These are the activations of a small neural network, seen along a few directions. Each row is one input.
Each table varies a few parts of the input and shows all the possible inputs, shuffled.
A made-up example of a description, with smaller parts first: ring(5) and (point or line(9) or (values(3) and line(4))).
Shared parts are said once, and a part with two or three values counts as separate values.

Other details of the inputs vary at random and push rows far along three fixed directions, the same in every table; ignore that.

Table:
r1: [-1  2  1 10  5 -5 12 -2  5 -5  1]
r2: [ 43 -24  -5   9 -34 -12 -41 -10  52  17 -44]
r3: [-2  2  2  9  3 -4 11  0  6 -7  2]
r4: [ 1  5 -4  5 -2  5  7 -8 -5 -4 -4]
r5: [ 0 -5  6 -6  3  2  1 -2 -7 -8 -6]
r6: [ 6  8 -2 -3 -9  2  3 -4 -5 -6  4]
r7: [ 4 -5  7  4  3  5  3 -1 -8 -8 -4]
r8: [-1 -5  4  1 10 -6  7 -2 -2 -6 -4]
r9: [  2   1   2 -10  -2   5   0  -5  -6  -6  -4]
r10: [ 3  4  3  1 -1 -7  9  2  2 -7  8]
r11: [-2  8 -1  4 -3  2 10 -3  6 -6  3]
r12: [-4  1 -1  4  7 -8 11 -3  5 -5 -1]
r13: [ 38 -34 -26   6 -24   4 -40  44  42  56 -32]
r14: [ 0 -1  1 -7 -2  5  1 -7 -6 -7 -6]
r15: [-17  -2 -30  -1  25  16   1  57 -27  31 -14]
r16: [-3  9 -1 -6 -2 -2  7 -4  7 -6  3]
r17: [ 2  8  0 -2 -7  7  5 -4 -3 -5  1]
r18: [-29 -18  35  21   0  -6 -58 -43   6  30  58]
r19: [ 2  5  6  0 -3 -6 10  2  6 -5  8]
r20: [ 0 10  1  1 -3  1  9 -2  5 -5  5]
r21: [ -1   4   4  -7  -1 -10   9   0   6  -5   5]
r22: [ 4 -5  8  1  0  5  3 -1 -8 -7 -3]
r23: [-40 -22  30  20   9  -5 -58 -45   3  30  56]
r24: [ 2 -1  9 -9  2 -7  5  1 -1 -5  2]
r25: [ 5 -5  6  5  4  3  3 -4 -9 -7 -6]
r26: [-11  19  -3  10   7  -8  -1  -1   1  -7 -12]
r27: [-1 -5  5  0  7 -5  6 -1  0 -8 -3]
r28: [-10  16  -3   8   4  -2  -5  -3  -7  -7 -16]
r29: [-2  3  3  6  1 -3 12  1  6 -7  4]
r30: [ 7 -1 10 -6 -3  3  2  1 -9 -5  1]
r31: [-11  12   2  12  10 -12   1   3   1  -7 -11]
r32: [  9   2   2  -5  -5   4   0  -3 -11  -7   1]
r33: [-2  8 -3  6  0  2 10 -4  5 -6  3]
r34: [ 43 -23   1  -1 -31 -15 -37   2  45  20 -35]
r35: [  4   9   1  -5 -10   4   5  -4  -4  -4   3]
r36: [ -9  -7 -34  -8  12  27   9  49 -23  32   3]
r37: [ 40 -17   4  24 -26 -28 -46   0  58  17 -57]
r38: [-3  4 -5 -3 -3  3  4 -8 -2 -7 -4]
r39: [-4  6 -5  1  3 -4  9 -7  5 -5 -1]
r40: [ 1 -3  8  4  3 -1  8  2 -1 -7  0]
r41: [  4  -1   0   4   1   7   4  -7 -10  -5  -6]
r42: [ 1 -6  4 -3  5  2  2 -3 -7 -8 -6]
r43: [  6  -3   5 -11   1  -2  -1  -1  -9  -8  -1]
r44: [ 3 10 -2 -1 -4 -2  7 -1  2 -6  9]
r45: [-4  3  3 -3  2 -7 10  1  6 -6  4]
r46: [ -2  10  -1 -10  -4  -4   7  -2   5  -5   6]
r47: [ 2 -6  3 -2  7  0  2 -5 -9 -7 -8]
r48: [ 6 -1  8 -1  2 -5  6  3 -4 -7  5]
r49: [ 3  0  1  3 -1  8  3 -5 -9 -7 -4]
r50: [ 0  6 -3  4 -4  7  6 -7 -3 -6 -2]
r51: [-5  1  0  2  5 -7 10 -2  6 -7  0]
r52: [-5  7 -3 -3 -1 -2  8 -5  6 -6  1]
r53: [ 7  3  5 -7 -6  6  2 -2 -9 -5  1]
r54: [  0   8  -1 -12  -8   1   3  -5  -3  -5   1]
r55: [ 0  7 -3  8  1  0 10 -6  4 -5  1]
r56: [-32 -29 -33  -1  23  20 -33  55  -7  80  36]
r57: [  2   7  -4 -10  -6  -1   2  -6  -5  -7   2]
r58: [ -6  10   2   6   7   0  -8  -2 -12  -7 -19]
r59: [ 0  6 -2  1 -7  7  6 -6 -3 -5 -1]
r60: [ -1  -9 -27 -11  12  19   5  52 -23  30   6]
r61: [-18   0 -43  -9  18  18  16  51 -10  33   7]
r62: [ 3 -4  6  8  8 -3  9 -1 -2 -6 -2]
r63: [ 5  2  4 -3 -4  8  2 -3 -9 -6 -1]
r64: [  3   2   3 -14  -4   2   0  -4  -8  -5  -1]
r65: [-3  4 -6 -2  0  2  6 -9 -4 -4 -5]
r66: [ 3 -4  8 -9  2  1  0 -1 -6 -7 -4]
r67: [ 4 -2  6 -7  4 -8  4  1 -3 -7  3]
r68: [ 2 11  1 -3 -6 -1  9 -1  4 -4  8]
r69: [-48 -15  23  22  10  -4 -51 -43   4  31  63]
r70: [ 3 -2 10  1  2 -1  8  3 -1 -6  2]
r71: [ 0  9 -4 -8 -2 -6  6 -2  3 -7  6]
r72: [-1  5  5  3  1 -3 12  3  5 -6  6]
r73: [  0   3   1  -5   1 -11   7   0   3  -7   6]
r74: [-4  5 -4 -6 -5  3  4 -7 -2 -6 -3]
r75: [ 1 -2 -2 -3  3  3  2 -9 -8 -6 -8]
r76: [  6   1   0 -11  -3   0  -2  -5  -9  -7  -1]
r77: [-2  6 -2 -9 -6  3  3 -6 -2 -5 -1]
r78: [ 2 -4  7  7  5 -1  8  1 -1 -8 -1]
Description of these inputs: ring(6) and (point or (values(2) and line(6))).
Changing only the ring(6) part turns r32 into r10. The same change can be made to r53. Which row results?
Answer: r19
Changing only the ring(6) part turns r35 into r68. The same change can be made to r59. Which row results?
Answer: r11
Which other rows does r62 become when the values(2) part takes its other values? List them by row number.
Answer: r8
Which other rows does r76 become when the values(2) part takes its other values? List them by row number.
Answer: r32
Which other rows agree with r47 in the ring(6) part? List them by row number.
Answer: r5, r7, r13, r15, r22, r25, r30, r34, r42, r43, r60, r66

Table:
r79: [ 23 -14   7  24 -23 -10 -47 -20  38  16 -36]
r80: [-48 -18  -7   6  38  22 -21  29 -43  47  42]
r81: [ 23  12 -24 -19  -4   3  50  34  14 -10 -18]
r82: [ 16  -1   4  24 -18 -29 -38  -7  56  13 -14]
r83: [ 21   7 -25   1  -1   8  28  41  -5  -6 -52]
r84: [ 27 -24   5  -5 -27  -7 -45 -19  26  17 -11]
r85: [-24 -10 -11  13  14  13 -32   7 -13  35   8]
r86: [-18 -21   2  16  18  12 -27  17 -11  34  16]
r87: [ 16  13 -28   3   7 -11  39  37  14  -8 -35]
r88: [  8   9  73  11 -10 -28 -11 -93   2 -75 -14]
r89: [ 19  12 -27   2   9  -8  42  38  19 -11 -40]
r90: [ 18  14 -25 -19  -7   0  48  33   9  -6 -14]
r91: [ -3  46  16 -28   4  -6  72  -4 -22 -67   9]
r92: [-14 -14 -12  -9   1  17 -31   4 -15  34  27]
r93: [-12 -21  -6  -9   5  16 -28  10 -16  34  31]
r94: [ 17 -22   8   9 -14 -12 -47 -15  28  19 -32]
r95: [ 19 -16   3   9 -33 -14 -26 -23  58  13   1]
r96: [ 32 -15   6   7 -36  -3 -45 -25  36  16 -13]
r97: [ -8  18  39  23  -5 -35  -1 -60  19 -43   6]
r98: [ 29  -5 -22 -28   0  12  36  49 -19  -3 -21]
r99: [-51  -1 -20  -5  17  16  -4  26 -21  52  69]
r100: [ 13  18  16 -26   9   9  67   5 -44 -61  -2]
r101: [-39  20  56   6  18  -8  -2 -83 -41 -59  24]
r102: [ 30   7 -26 -17 -14  15  32  38  -8  -6 -30]
r103: [-32 -10 -16  21  16  -1 -16   9  13  29  23]
r104: [-63  17  14 -11  34  29   7 -28 -75  -7  78]
Changing only one part turns r82 into r91. The same change can be made to r87. Which row results?
Answer: r90
Describe the family of inputs behind these rows.
Answer: values(2) and (line(5) or line(8))
A walk changes only the line(8) part. It starts at r100 and steps to r98. List the rest of the walk in order.
Answer: r93, r84, r92, r104, r96, r102
Which other rows does r104 become when the values(2) part takes its other values? List them by row number.
Answer: r85

Table:
r105: [-11 -24 -14  10   8   3 -30  24  12  49  16]
r106: [ -3  18  -4 -18  10  11  50  12 -29 -32   3]
r107: [-22 -19 -25  -7  15  18 -14  39 -13  51  34]
r108: [-19  -7  21  -8   9  19 -25 -29 -47  -4  22]
r109: [  7  -1 -45 -29  15  17  39  83 -22  23 -13]
r110: [ 34  -6 -27   9 -16  -2   5  32  32  15 -42]
r111: [-10 -12 -19   8  -3  14 -24  13   5  44  24]
r112: [-10  18  -4 -23  19  15  58  22 -41 -29   8]
r113: [ 21  15  16   7 -15 -22  11 -25  26 -39 -34]
r114: [ 14  21   7 -10 -11 -10  24 -13   7 -36 -19]
r115: [ -2  14   4  -7  15   2  45  11 -21 -31  -7]
r116: [ 18  15  11   6  -9 -14  20 -22  16 -37 -25]
r117: [ 56 -11 -11  12 -39 -32 -26   4  76   8 -69]
r118: [ -3 -21  -9  19  -5   2 -37   6  24  42  10]
r119: [-19   7  23   4  -5 -14 -25 -45   8  -6  25]
r120: [-16  -4  31  13   6 -14 -23 -34   1  -6  24]
r121: [-16   6  20   8  -4  -4 -18 -44   2  -6  31]
r122: [-19  -9  27   5  11  11 -30 -35 -35  -5  11]
Describe the family of inputs behind these rows.
Answer: values(2) and (point or line(8))
Changing only the values(2) part turns r110 into r111. The same change can be made to r117. Which row results?
Answer: r119

Table:
r123: [-6 -7  4  3  7  2 -5 -1 -5  4  0]
r124: [-5  6 -1 -4 -3 -3 -2 -1  5  4 14]
r125: [-2  0  1  0 -3 -2  1 -2  4  4 14]
r126: [  5   9 -55 -20  17  13  46  90  -9  21 -30]
r127: [-4 -5  4  8  8 -3 -2  0 -1  2  6]
r128: [-11   5   0   3   6  -8  -3   1   5   3   7]
r129: [ 0 -7  2  1 -1  5  0 -4  1  3 11]
r130: [ -3   3  -6   2  -5  13  -7 -10 -10   4   1]
r131: [-8 -1  1  7  6 -5  1  1  4  3  8]
r132: [  0  -4   3  -9  -1   4  -9  -2 -13   3   6]
r133: [-9 -2  1  7  5 -3  1 -1  6  3  7]
r134: [ 1 -7  4 -5 -1  6 -4 -4 -7  4  8]
r135: [-12   9  -7  13   2   1  -2  -7   4   4   1]
r136: [  0  -2   4  -7  -3   7 -11  -3 -11   3   3]
r137: [-9  4  1  2  5 -9 -2  0  4  3  7]
r138: [ 2 -6  4 -4 -1  5 -5 -3 -7  4  8]
r139: [-5  3 -2 -6 -3 -4 -1 -2  5  4 14]
r140: [-7 -1  2  6  5 -6  0  1  4  3  8]
r141: [-7  3 -3 -6 -2 -1  0 -3  5  4 13]
r142: [-5 -5  3  8  9 -2 -1  0 -1  2  6]
r143: [-8 -1  2  6  5 -4  1 -1  5  3  7]
r144: [-4 -4  7  5  7  0 -6  0 -6  2  1]
r145: [ -5  -3   5   0   6   0 -12   0 -10   2  -2]
r146: [-10   3   0   2   6  -7  -1  -1   6   3   6]
r147: [-10   2   2   8   5  -3   1   2   3   3   7]
r148: [-5 -4  5  9  8 -2 -2  1  0  1  5]
r149: [ 27  20  27  -9  -3 -17  46 -24  -7 -72 -39]
r150: [-3 -6  6  3  7 -2 -6  0 -7  3  2]
r151: [-10   5  -6   6   2   7 -14  -7 -12   1  -9]
r152: [-3  1  2  1 -3 -1  1 -1  4  3 14]
r153: [-7  9 -9  5 -5  6  0 -8  3  5  9]
r154: [-4 -2  0 -1 -2  0  2 -3  4  3 14]
r155: [ 2 -4  6 -3 -2  5 -6 -2 -7  4  7]
r156: [ 73 -36  15  18 -65 -30 -84 -34  90  25 -55]
r157: [ -5  -6   4  -1   6   0 -11  -3  -8   2  -3]
r158: [ 30  18  17 -14  -8  -8  54 -15  -5 -66 -29]
r159: [-3 -1  0  0 -2 -1  2 -1  4  4 15]
r160: [-9  1  2  8  6 -5  0  2  3  3  8]
r161: [-9  4 -4 10  3  8 -9 -7 -9  3 -6]
r162: [-6  3 -3 -6 -2 -2  0 -2  5  4 14]
r163: [ -4   4  -7  -2  -7  11 -13 -10 -12   3  -2]
r164: [-6 -6  3  8  7  0 -1 -1  1  2  4]
r165: [-5  2  1  1 -3  2  2  0  2  4 14]
r166: [-4  5 -1 -6 -3 -5 -1 -2  4  3 14]
r167: [ 1 -5  3  1  0  2 -1 -1 -2  3 13]
r168: [ 18   0 -42 -31   7  21  39  69 -22   8 -32]
r169: [ 0 -7  4 -4 -2  7 -4 -4 -6  4  7]
r170: [-1 -5  2 -9 -2  7 -9 -6 -9  2  4]
r171: [ 1 -3  6 -2 -3  8 -6 -2 -8  4  6]
r172: [-15  15 -10   8   2  -1  -4  -7   4   4   1]
r173: [ 1 -4  4  3 -1  3 -2 -1 -1  3 12]
r174: [-10  15 -12  -1  -6   3  -3  -9   4   5   8]
r175: [ 0 -3  4  3 -1  6 -1  0 -2  3 11]
r176: [ 14   2 -40 -17  15  17  42  77 -18  11 -38]
r177: [-4 -2  0  0 -3  1  2 -4  5  3 13]
r178: [  1  -5   4  -9  -2   4 -10  -5 -10   2   5]
r179: [-9  4 -5 15  4  6 -4 -7 -2  3 -2]
r180: [-6  7 -1 -4 -4 -1 -2 -1  5  4 13]
r181: [ -5  -5   5  -1   6  -1 -11  -2  -9   1  -2]
r182: [ 0 -6  2  1  1  3  0 -1 -2  3 13]
r183: [-8 -5  4 -1  7  2 -9 -2 -9  2 -2]
r184: [ -6  -3   6   1   5   1 -12  -1  -9   2  -4]
r185: [ 29  20  31 -11  -7 -21  35 -31  -7 -73 -42]
r186: [ 67 -19 -41   0 -35 -20 -13  56  75  33 -78]
r187: [-6 -3  6 10  7  0 -3  0  0  2  4]
r188: [ 2 -5  5 -4 -1  4 -5 -3 -8  4  8]
r189: [ 29  19  30  -8  -6 -17  45 -29  -4 -74 -42]
r190: [-12   3  -1   2   6  -6  -1  -2   6   3   6]
r191: [-3  4 -7  7 -3 11 -2 -9 -4  4  5]
r192: [-5 -6  4  8  8 -1 -1 -1  0  2  5]
Changing only one part turns r129 into r164. The same change can be made to r132. Which row results?
Answer: r185
Changing only one part turns r149 into r138. The same change can be made to r157. Which row results?
Answer: r168
Describe the family of inputs behind these rows.
Answer: values(2) and line(5) and (point or line(6))
A walk changes only the line(6) part. It starts at r190 and steps to r146. List the rest of the walk in order.
Answer: r186, r137, r128, r126
Which other rows does r151 become when the values(2) part takes its other values? List them by row number.
Answer: r163
Which other rows does r139 become when the line(5) part takes its other values? List them by row number.
Answer: r138, r159, r178, r182
